These are the activations of a small neural network, seen along a few directions. Each row is one input.
Each table varies a few parts of the input and shows all the possible inputs, shuffled.
A made-up example of a description, with smaller parts first: one of 6 places along a line, together with either a single point or (one of 2 separate values, together with one of 5 places around a ring) or one of 11 places along a line.
Shared parts are said once, and a part with two or three values counts as separate values.

Other details of the inputs shift rows strongly along two fixed directions, in all tables alike. That doesn't count.

Rows:
row 1: [  0   6 -50  29  13 -16  19  -4   1  -2   1 -14   2   5 -14]
row 2: [ -7  -5  23 -20   4  -5 -28   1  -5  -5  -1   6   6 -14  -6]
row 3: [ -5 -11 -27  14   1  -2   7  -5  -7 -18  -2  -6  -9  -4 -20]
row 4: [ 15   5  27  -9  12   4 -16 -12  17  26  26 -17  17  13  20]
row 5: [-30  -9 -10  -4 -22  -3  -8  12 -20 -28 -31  16 -14 -25 -21]
row 6: [  0   1  18  -8   7  -1 -14   2  10   6  -1   5   3  -1  -4]
row 7: [-12 -11 -29  27   1  -6  22  -6  -4   8 -10   1  -8  12 -31]
row 8: [ 15  15  55 -33   6   1 -26   8  15   2  10   7  -2 -11  31]
row 9: [ -9  -4   0   3   2  -1   2  -6 -12 -16   8  10  -4 -12  -6]
row 10: [-10 -14  -3   5  -9  -6 -14  18 -26 -26 -34  15 -24 -21 -18]
row 11: [  0   5  22  -9  -9   9 -13   3   3   0   6  -7  15  -8  16]
row 12: [-28 -12  -8  -3 -19   4 -20   3 -28 -21 -14   7  -6 -28 -11]
row 13: [ 10   5 -13  22  10   5  40 -13   4  17   7  -7  -7  21   1]
row 14: [ 42  17  25   4  14  11  10  -8  31  32   9 -28   6  32  36]
row 15: [-10  -3 -18  27  -6  -3  28  -6 -21  -7 -15  12 -19   9 -14]
row 16: [-19   3 -20 -17  -1 -18 -21  21 -18 -17 -14  19   1 -19  -5]
row 17: [  7   7  27 -12   3  -4  -3   2   8   1   3   9  -6  -5  14]
row 18: [ 18  32  29 -22  20 -12 -17   2  21  16  19  -4  13  -3  38]
row 19: [  7   2   9 -17   3   7  -1  10   3   7  -4   7   4   5  11]
row 20: [  1  -5 -17  25   9   3  16 -20   7  18  22 -16  11  21 -10]
row 21: [ -1  -2 -20  25   2  -5  37  -8  -2   6   4   0 -12  12 -10]
row 22: [-11  -4  25 -13  -2  -4 -32  13  -8  -4 -23  16 -15 -10  -5]
row 23: [ -7  -7 -31  24   4  -3  27 -15   2   7   6  -8   1  18 -30]
row 24: [ -4   0  23 -16   0  -2 -20   1 -18 -10  10   7  -5 -18   9]
row 25: [-30 -17 -10  -2  -8 -10 -24   4 -23 -25 -16  20 -13 -20 -33]
row 26: [ 18  20  44 -19  -5  12 -11   4  20  23  -6 -12   6  10  39]
row 27: [  7  -8 -37  25   3   0  30 -13   0  -4   3 -15  -3  12 -21]
row 28: [  1   3  23  -4   5   0 -11   3  -1  10 -14   3  -3  10   4]
row 29: [-18 -11   5  -4  -7 -11 -20   9 -12 -12 -21  18 -11 -14 -22]
row 30: [ 7 -2 -6 -1  0  3  9  1 11  9  2  7  6 11  9]
row 31: [  4  10   6  -7  -4  10   5  -7  19   8  11 -17  11   4  11]
row 32: [ 12  -2 -11  -1   7   8  20  -8  11  13  23  -8  19  18   8]
row 33: [  6  -8  12  -3   1  -1 -21   3  -6 -14   2  -3   0 -14   4]
row 34: [ -3   3  -4   1  -7   6   9  -9   8   2   8 -14  11   3   3]
row 35: [ -4   5 -12   7  -9   8  14  -3  11   5   0  -7   3   3  -4]
row 36: [-20  -3   0  -2 -19   4  -8  15 -16 -13 -31  11 -15 -16  -8]
row 37: [24  9  0  4  4 14 21 -8 16 31  7 -8  8 35 24]
row 38: [ 4  7  9 -2 -7  6  6  1 14 13 -7 -7  2  0 11]
row 39: [ -3  16  14 -20  12 -19 -35  11   4   6  -4   5  10 -13   5]
row 40: [ -3 -12 -36  18   1   7  23 -12  -8   6  19  -6   8  17  -5]
row 41: [  7   1 -16  22   9   5  33 -19  -2  10  28 -12   7  13  -2]
row 42: [  7   2  16 -16  -3   9 -10  15  -2   5 -10  13   0   4  14]
row 43: [  4   0  19 -31  -5   3 -18  13   1  -6   1  11   5  -4  10]
row 44: [ -1   6  32 -28 -12   3 -22  12  10  -3  -3  -3   4 -13  16]
row 45: [ 11  -4  12  -2   3   0 -20   0  -3  -5  10  -9   0  -8  10]
row 46: [-17 -14 -18  -2  -7   0   1  10 -12 -19 -12  19  -5  -5 -13]
row 47: [18  2 13 -4  4 -2 -7  2 10 -2 -6 -3 -2 -5  7]
row 48: [  0  -7 -36  33   2  -1  24  -3   0  -9  -2  -6  -7   7 -25]
row 49: [  2  -9   5  -7  -2  -3 -23   2 -10 -20  -5   2  -4 -18  -5]
row 50: [ -8   0   8  -6  -7  -3  -9   3 -17 -20  -5  19 -11 -18 -11]
row 51: [-22   8 -44  17  -6 -15  12   4  -8  -8 -11  -2   4  -9 -15]
row 52: [ 22   3   8   1  10   1   6  -2  15  10  -2 -15  -2   8  12]
row 53: [ -7  -3   2  -1  -3  -5   1  -1 -10 -15   6  13  -9 -13  -8]
row 54: [ 17   2 -10  -2   7   9  21 -11  22  20  26 -12  18  24  13]
row 55: [  5  -6 -27  14   2   9  27 -11   3  11  25 -11  13  24   1]
Each input here is: one of 5 separate values, together with either a single point or one of 10 places along a line.
Q: Changing only the choice among 5 separate values turns row 41 into row 11. The same change can be made to row 13. Which row results?
A: row 36
Q: Start at row 45 and move only the place on the line of 10, one step at a time. The first step leads to row 33. Which rows follow, in order?
A: row 49, row 3, row 27, row 48, row 47, row 52, row 10, row 14
Q: Change only the choice among 5 separate values in row 16. List by row number the other rows that result.
A: row 1, row 18, row 39, row 51

Rows:
row 56: [ 22   1  57 -31   7   5 -32   4   6   1  10   8  -3  -3  31]
row 57: [ -7  -2 -38  13   5 -13  11   3  -8  -4  -9   2   0   4 -17]
row 58: [ 13  19  28 -20  -1   1  -5  12  13   7  -8   6  -2   1  29]
row 59: [-17  -8 -25  10 -19  10  28  -3 -13  -8  -1   8  -4   4  -9]
row 60: [  6  -5  38 -14   3   2 -22   2   0  -5  -4   9 -13 -10   1]
row 61: [ -5   0 -13  18   0  -5  12   4  -6   6 -21   2 -12   6  -8]
row 62: [  0   6  22 -20   5  -8 -21   5  -3 -11  15   9   2 -16  12]
row 63: [ 23  14  47 -33   4   2 -30  17  15  10  -9   6  -2   2  36]
row 64: [  7   3  19 -13  -6  -1 -34   6   3 -17  -2 -17   2 -24  14]
row 65: [-12 -15 -22  17 -12  11  24  -7  -4   0  -9  -1  -3   8 -21]
row 66: [-11 -10  13   4  -3  -3 -12  -1 -24 -15 -11  13 -18 -11 -14]
row 67: [ 21   0 -13  14   3  22  41 -16  20  30  25 -18  17  37  13]
row 68: [ -4   2 -27  13   6 -13   8   2   7   5 -12  -3   0   2 -18]
row 69: [ 28   3 -17  18  24   1  30 -22  19  26  42 -22  18  30   6]
row 70: [-17 -12 -21  17 -11  10  20  -7 -13   1  -8   0  -5   7 -15]
row 71: [-25 -11 -12   6 -14  -9 -11  14 -21 -25 -45  24 -26 -17 -29]
row 72: [ 22  10 -10  26  26   1  29 -25  22  32  37 -27  18  27   4]
row 73: [  6   2  31 -15  -1   4  -9   3  -5  -8   6  14  -8 -11  14]
row 74: [ 15  28  34 -35   7  -8 -27  17  21   9   4   1  11  -8  36]
row 75: [-15  -5 -24  10  -4   1   8  -6  -6   4   4  -6  11   1 -12]
row 76: [  2  12  17 -28  -5   5 -11   4  11   5  17  -2  19  -4  25]
row 77: [-21  -8  -4 -11 -13  -4 -20   9  -9 -16  -9   7   4 -14 -18]
row 78: [-18 -14 -28  20   3 -11   3  -7 -15 -17  -2   6 -10  -9 -38]
row 79: [-10 -10 -29   5  -4   4   9  -1  -7  -2   9  -1  11   5 -11]
row 80: [ 33   5  -5  27   4  19  35 -22  26  19  17 -43   9  22  17]
row 81: [-33  -5 -20   1  -8 -23 -26  15 -30 -27 -37  22 -16 -27 -27]
Q: Changing only one part turns row 80 into row 64. The same change can be made to row 58. Which row results?
A: row 74
Q: What do these inputs look like to the network?
A: one of 2 separate values, together with either a single point or (one of 3 separate values, together with one of 4 places along a line)
Q: Change only the choice among 2 separate values in row 79. List by row number the other rows that result.
A: row 67
Q: Change only the place on the line of 4 in row 61. List by row number the other rows that result.
A: row 58, row 63, row 71
Q: Change only the choice among 3 separate values in row 60. List by row number the other rows that result.
A: row 65, row 71

Rows:
row 82: [ 26  25  14 -13  21 -12  -6   8  25  26  -1  -6   8  15  27]
row 83: [  0  22  25 -30   1 -14 -33  19  11   1  -1  -4  13 -22  25]
row 84: [-27 -11 -34  11  -9  -1  13  -6 -22 -18  19   8   6 -10 -19]
row 85: [  0   9  38 -38 -32  26  -9  26  13  13 -30  12   1   6  39]
row 86: [  1   1 -38  19   9  -8  10  -9  14   8  -2 -22  19   8 -17]
row 87: [  7   1  -1  11  -2  11  14 -18   7   2  14 -18   0   0  12]
row 88: [ -4  14  13  -7   7 -14 -17   7   3   6 -21   9  -9  -2  -4]
row 89: [ -2   7 -47  23   3 -15  23  -3   4  -3  -6  -6   1   9 -22]
row 90: [-23 -18  -2 -15 -12  -2 -31   6 -28 -26   4  10   6 -22 -20]
row 91: [ -3  -2  38 -23   5   1 -18   4  -2   2   6  19  -2  -8   5]
row 92: [ 22   7  25 -19  17   3  -2   1  12  21  26   5  14  13  29]
row 93: [ 22   0  -3  41  16  14  56 -26  19  30  12 -23  -5  37  -5]
row 94: [-20 -26 -12  16 -20   1 -21   0 -28 -31 -19   3 -16 -20 -29]
row 95: [-17 -16 -32  10  -7  -2  13  -5 -18 -18  12  13  -3  -2 -24]
row 96: [ -9 -14   9   3  -4  -4 -15  10 -27 -23 -25  20 -30 -12  -6]
row 97: [ 27   1   7  10   8  14  23 -14  17  11  12 -20  -1  12   9]
Q: What do these inputs look like to the network?
A: either a single point or (one of 3 separate values, together with one of 5 places along a line)
Q: Change only the choice among 3 separate values in row 84. List by row number the other rows that result.
A: row 83, row 87
